A small network was shown many inputs. Here are its activations along a few directions, one row for each input.
Each table varies a few parts of the input and shows all the possible inputs, shuffled.
A made-up example of a description, with smaller parts first: line(4) and (point or line(11) or (values(3) and ring(5))).
Shared parts are said once, and a part with two or three values counts as separate values.

Table:
r1: -2.25  -5.75  -2.83  1.82  -0.44  -7.17  0.74  0.39  -6.59  -0.59  0.68  1.73  0.72  -1.50  -0.82  0.10
r2: 5.17  -6.46  0.89  -4.05  2.39  6.81  0.93  0.07  -0.26  -2.33  0.02  -2.36  6.31  0.43  -5.30  1.75
r3: -3.82  3.29  -6.60  -1.85  -3.62  -2.62  -4.55  -2.08  0.09  -1.61  -1.03  1.75  -2.86  -4.61  -3.00  0.35
r4: 4.61  -5.34  1.70  2.26  -1.65  -4.95  1.10  -0.42  -5.17  -0.08  4.34  -1.69  4.08  -3.08  1.05  0.39
r5: 3.99  -7.33  -0.14  -0.78  -3.23  1.38  0.48  -0.27  -0.66  -2.23  5.20  1.50  5.92  -4.68  -6.66  3.48
r6: 6.90  -1.50  2.08  -1.10  5.61  0.25  3.07  1.63  -5.28  1.09  0.60  -1.95  4.38  0.81  1.81  -1.21
r7: 0.71  4.54  -2.00  9.23  -7.12  2.85  -3.70  -5.97  6.92  0.40  -3.49  1.92  -2.90  -4.58  -2.50  -1.85
r8: -0.25  1.18  -2.43  -4.13  2.52  2.05  3.77  -0.13  0.54  0.36  -3.62  -0.44  -2.15  1.51  4.69  -7.92
r9: 0.49  0.16  7.24  1.20  2.72  -3.38  2.26  3.93  -2.68  0.22  5.42  -3.32  4.90  2.08  3.23  2.79
r10: -4.99  -1.30  2.66  1.13  4.35  -5.25  1.21  3.42  -4.23  0.69  3.30  0.27  0.05  4.18  1.74  3.23
r11: -2.22  4.88  -4.53  -6.20  0.84  2.99  -1.73  -3.62  -0.27  1.14  -4.04  0.96  -2.57  1.11  -0.61  -2.60
r12: -1.34  7.51  5.47  6.74  -4.64  4.30  -3.01  -0.94  9.03  3.44  -3.77  1.05  -6.46  1.15  -0.44  1.62
r13: 1.10  -2.22  -2.21  -1.70  5.09  -3.19  2.81  0.39  -5.94  0.10  -1.65  0.30  0.54  4.43  -0.37  -1.81
r14: -5.39  5.79  -1.77  -2.70  -0.04  -1.43  -3.90  1.85  3.76  3.00  0.30  -0.61  -4.24  1.71  -0.21  3.47
r15: -1.38  -1.88  -3.58  -0.43  -0.97  -3.80  -0.07  -0.83  0.96  -3.42  -0.12  1.04  -3.19  -3.56  3.32  -4.52
r16: 2.26  7.28  0.12  3.45  -2.88  8.75  1.02  -6.70  4.99  1.13  -8.27  0.75  -4.28  -0.42  0.30  -1.50
r17: -3.86  1.53  1.69  -1.15  1.31  -1.04  0.31  5.27  2.71  0.40  1.46  -1.48  -5.20  3.22  5.58  -2.47
r18: 0.27  -4.37  4.23  -1.74  -0.24  3.44  -0.72  4.02  2.07  -1.71  4.67  0.58  6.97  1.81  -1.81  6.71
The inputs of r8 and r2 match in every part but one. If r17 is changed in the same way as r8 into r2, which row does it become?
Answer: r18
What do these inputs look like to the network?
Answer: values(3) and line(6)
Change only the values(3) part in r4. List by row number the other rows that result.
Answer: r6, r9
Change only the line(6) part in r1. List by row number the other rows that result.
Answer: r3, r4, r5, r7, r15

Table:
r19: 2.16  3.00  2.30  3.39  0.90  0.80  3.32  -0.50  0.53  0.22  -2.62  -0.37  -1.66  0.37  5.01  -4.39
r20: 3.68  -3.22  0.73  -3.25  -1.72  5.86  1.71  -1.38  2.00  -1.69  0.16  -0.35  2.68  -2.31  -2.00  0.65
r21: 0.55  -4.10  3.31  1.75  1.84  -4.01  2.82  3.32  -3.53  -0.84  5.41  -0.68  5.21  1.02  2.69  1.00
r22: 6.08  1.12  1.45  -0.88  -1.45  3.76  -1.92  -2.07  0.23  0.53  1.15  -1.93  4.99  -2.75  -3.80  2.40
r23: 2.11  1.98  1.55  5.40  1.29  -0.58  3.15  -2.13  -2.17  2.33  -4.47  0.03  -3.33  2.51  3.13  -3.20
r24: 5.12  -1.79  4.75  4.60  -0.58  4.81  1.47  -1.42  0.00  1.47  -1.80  -0.25  2.85  0.90  -3.36  3.63
r25: -0.21  2.01  -5.63  -0.45  1.45  -1.00  0.94  -5.03  -3.28  -0.55  -4.97  0.39  -1.96  -1.02  1.93  -5.52
r26: 0.06  1.54  -4.36  -1.03  0.73  -0.04  1.57  -3.43  -1.06  0.98  -4.47  0.74  -3.30  -0.15  1.11  -6.88
r27: -3.03  1.86  2.16  -1.94  2.60  2.72  -1.01  4.32  4.20  -0.12  0.09  -1.30  -3.08  3.42  1.75  0.32
r28: -4.80  1.86  -4.98  1.80  -4.14  -2.40  -4.36  -3.76  -0.08  -1.07  -1.35  2.20  -1.54  -2.75  -3.91  1.15
r29: 3.81  -2.90  1.75  1.06  -1.05  6.26  -0.36  -0.37  4.68  -1.44  -0.32  -1.29  2.75  -0.90  -3.01  0.58
r30: -1.09  4.07  -1.11  2.47  -4.70  -3.38  -4.26  -1.36  1.95  1.06  2.35  0.06  -1.26  -4.66  -1.12  2.78
r31: -2.57  4.03  4.46  -0.62  2.87  2.37  0.66  3.35  2.97  1.16  1.67  -0.39  0.42  4.45  3.62  2.44
r32: -1.08  -5.47  -3.53  -2.89  3.08  -5.09  0.83  1.22  -6.73  -2.56  1.46  1.16  2.97  -1.03  -1.17  0.81
r33: -3.94  1.18  1.27  -6.33  1.30  2.49  -0.17  3.01  2.05  0.09  0.37  -1.08  -1.69  3.05  2.40  -0.50
r34: -0.16  -6.11  -3.16  -3.38  2.09  -4.06  1.26  2.49  -4.86  -1.05  2.09  1.09  2.38  -0.48  -1.47  -0.76
r35: 3.39  4.23  -0.90  0.31  0.65  -1.49  0.86  -2.30  -1.83  2.10  -1.75  -2.34  -1.97  -2.37  3.63  -4.54
r36: -2.39  2.78  4.80  1.14  3.59  0.03  0.64  2.21  -0.31  3.18  -0.73  -0.41  -2.63  5.69  1.10  3.40
r37: -2.55  0.49  -0.48  4.43  -4.18  -1.25  -3.34  0.66  5.80  -1.21  0.86  1.10  -3.33  -2.26  -0.38  0.87
r38: -3.31  0.90  -4.86  1.58  -4.48  -0.99  -3.31  -1.98  2.54  0.26  -0.59  3.02  -2.94  -2.48  -3.51  0.24
r39: -2.67  2.32  2.89  5.64  -4.37  -1.75  -2.34  -0.47  4.12  0.12  1.96  1.49  -0.44  -1.58  0.27  1.97
r40: -3.18  -0.34  -1.63  0.83  -6.12  -1.07  -2.64  -0.42  3.64  -0.85  1.50  1.78  -2.85  -3.43  0.54  0.51
r41: 0.14  -6.59  1.07  -0.55  2.31  -4.18  1.34  4.01  -1.92  -2.36  3.91  -1.65  1.63  0.03  0.93  -0.47
r42: 3.85  -2.21  -2.77  -2.57  -0.73  5.65  0.21  -2.19  1.09  -0.74  -1.68  1.96  1.56  -1.46  -5.78  0.26
r43: 2.24  1.21  -0.36  1.79  0.91  0.74  1.77  0.02  1.89  -0.82  -3.19  -0.46  -4.24  -0.30  3.77  -5.87
r44: -1.46  6.08  0.62  -4.38  2.50  -0.44  -2.57  2.92  0.74  3.04  1.12  -1.78  -0.47  2.37  1.52  2.88
r45: 4.20  -0.80  5.21  2.61  -1.21  6.25  1.68  -0.80  2.57  -0.34  0.34  -1.36  5.16  -0.27  -1.39  2.15
r46: -5.00  3.27  -3.65  -6.17  3.46  0.31  -1.30  0.06  -1.13  0.11  -2.47  0.10  -1.05  4.33  -1.15  2.38
r47: -2.67  2.19  2.46  7.52  -3.97  -2.96  -2.17  -1.18  1.51  1.78  -0.49  2.29  -3.10  -0.07  -1.50  3.19
r48: -4.36  2.46  -2.71  -6.25  2.41  1.80  -1.01  1.84  1.39  1.86  -1.79  0.16  -2.20  4.58  -1.38  0.34
r49: -0.05  -6.70  -0.31  -3.59  1.24  -3.49  2.05  2.94  -3.76  -2.13  4.38  -0.06  2.55  -1.08  1.90  -0.41
r50: 0.87  -5.11  3.64  3.39  2.47  -5.69  2.75  2.34  -6.58  0.91  3.40  -1.09  2.78  2.59  0.36  1.88
r51: 0.94  0.85  -1.51  -1.29  -0.44  0.74  2.30  -1.99  0.46  -0.59  -2.86  -0.07  -2.62  -0.71  4.45  -6.34
r52: 2.42  -2.37  0.64  -2.00  1.77  -5.57  0.28  2.43  -5.67  -0.44  5.68  -2.23  4.01  -1.61  0.82  1.38
r53: 2.93  -1.70  -3.13  -2.13  -0.32  4.85  -0.85  -4.37  -1.45  -2.41  -2.34  1.52  3.68  -1.64  -5.98  1.66
What do these inputs look like to the network?
Answer: values(5) and (point or line(6))
The inputs of r31 and r21 match in every part but the values(5) part. If r48 is changed in the same way as r31 into r21, which row does it become?
Answer: r34
Change only the line(6) part in r19. List by row number the other rows that result.
Answer: r23, r25, r26, r43, r51
List by row number the other rows that have the values(5) part in common with r42.
Answer: r20, r22, r24, r29, r45, r53

Table:
r54: -1.92  -0.75  0.40  -0.46  0.20  -2.11  -0.38  1.68  -0.49  -0.14  1.72  -0.09  -0.21  0.47  0.56  1.06
r55: 1.67  -1.91  -0.93  -1.78  0.88  0.77  0.74  -0.58  -1.87  -0.73  -0.03  -0.02  2.02  -0.42  -1.27  0.10
r56: 0.48  -1.17  1.31  -1.10  2.22  -0.15  1.45  1.78  -0.90  -0.26  0.75  -0.93  0.81  1.55  1.67  -0.58
r57: 1.37  -0.64  2.53  1.36  -0.11  0.85  -0.07  0.65  0.26  0.46  1.17  -0.55  1.75  0.42  -1.09  2.34
r58: 1.13  -2.40  -1.44  0.14  -0.63  -1.38  0.07  -0.96  -1.95  -1.13  0.78  0.22  1.72  -1.97  -1.11  -0.24
r59: -1.07  5.42  -1.54  2.75  -3.82  4.22  -2.18  -3.87  5.73  0.88  -4.81  1.47  -4.68  -1.23  -1.04  -1.35
r60: -0.70  -1.51  -1.61  -0.36  0.72  -3.40  0.58  0.35  -2.79  -0.30  0.60  0.36  -0.37  -0.39  0.77  -1.14
r61: -2.50  7.05  -1.77  1.30  -2.46  2.28  -2.09  -2.57  5.10  1.47  -4.46  0.74  -6.28  -0.37  1.40  -2.46
r62: 2.13  -2.09  1.34  -0.64  0.46  1.29  1.20  0.48  -0.52  -0.38  1.05  -0.57  2.43  -0.01  -0.20  0.13
r63: 0.45  -1.69  0.42  0.58  -1.21  -0.20  -0.76  0.52  0.49  -0.68  1.90  0.27  1.70  -1.26  -1.48  1.65
r64: -0.93  0.61  2.46  0.44  1.45  -1.02  0.49  1.86  -0.60  0.79  1.34  -0.57  0.56  2.01  1.30  1.52
r65: -0.13  -0.95  -1.15  -2.22  2.30  -1.14  0.94  0.66  -2.45  0.03  -0.01  -0.34  0.57  1.22  0.50  -1.04
What do these inputs look like to the network?
Answer: values(2) and (point or ring(5))
The inputs of r59 and r61 match in every part but the values(2) part. If r63 is changed in the same way as r59 into r61, which row does it become?
Answer: r54
Change only the values(2) part in r56. List by row number the other rows that result.
Answer: r62
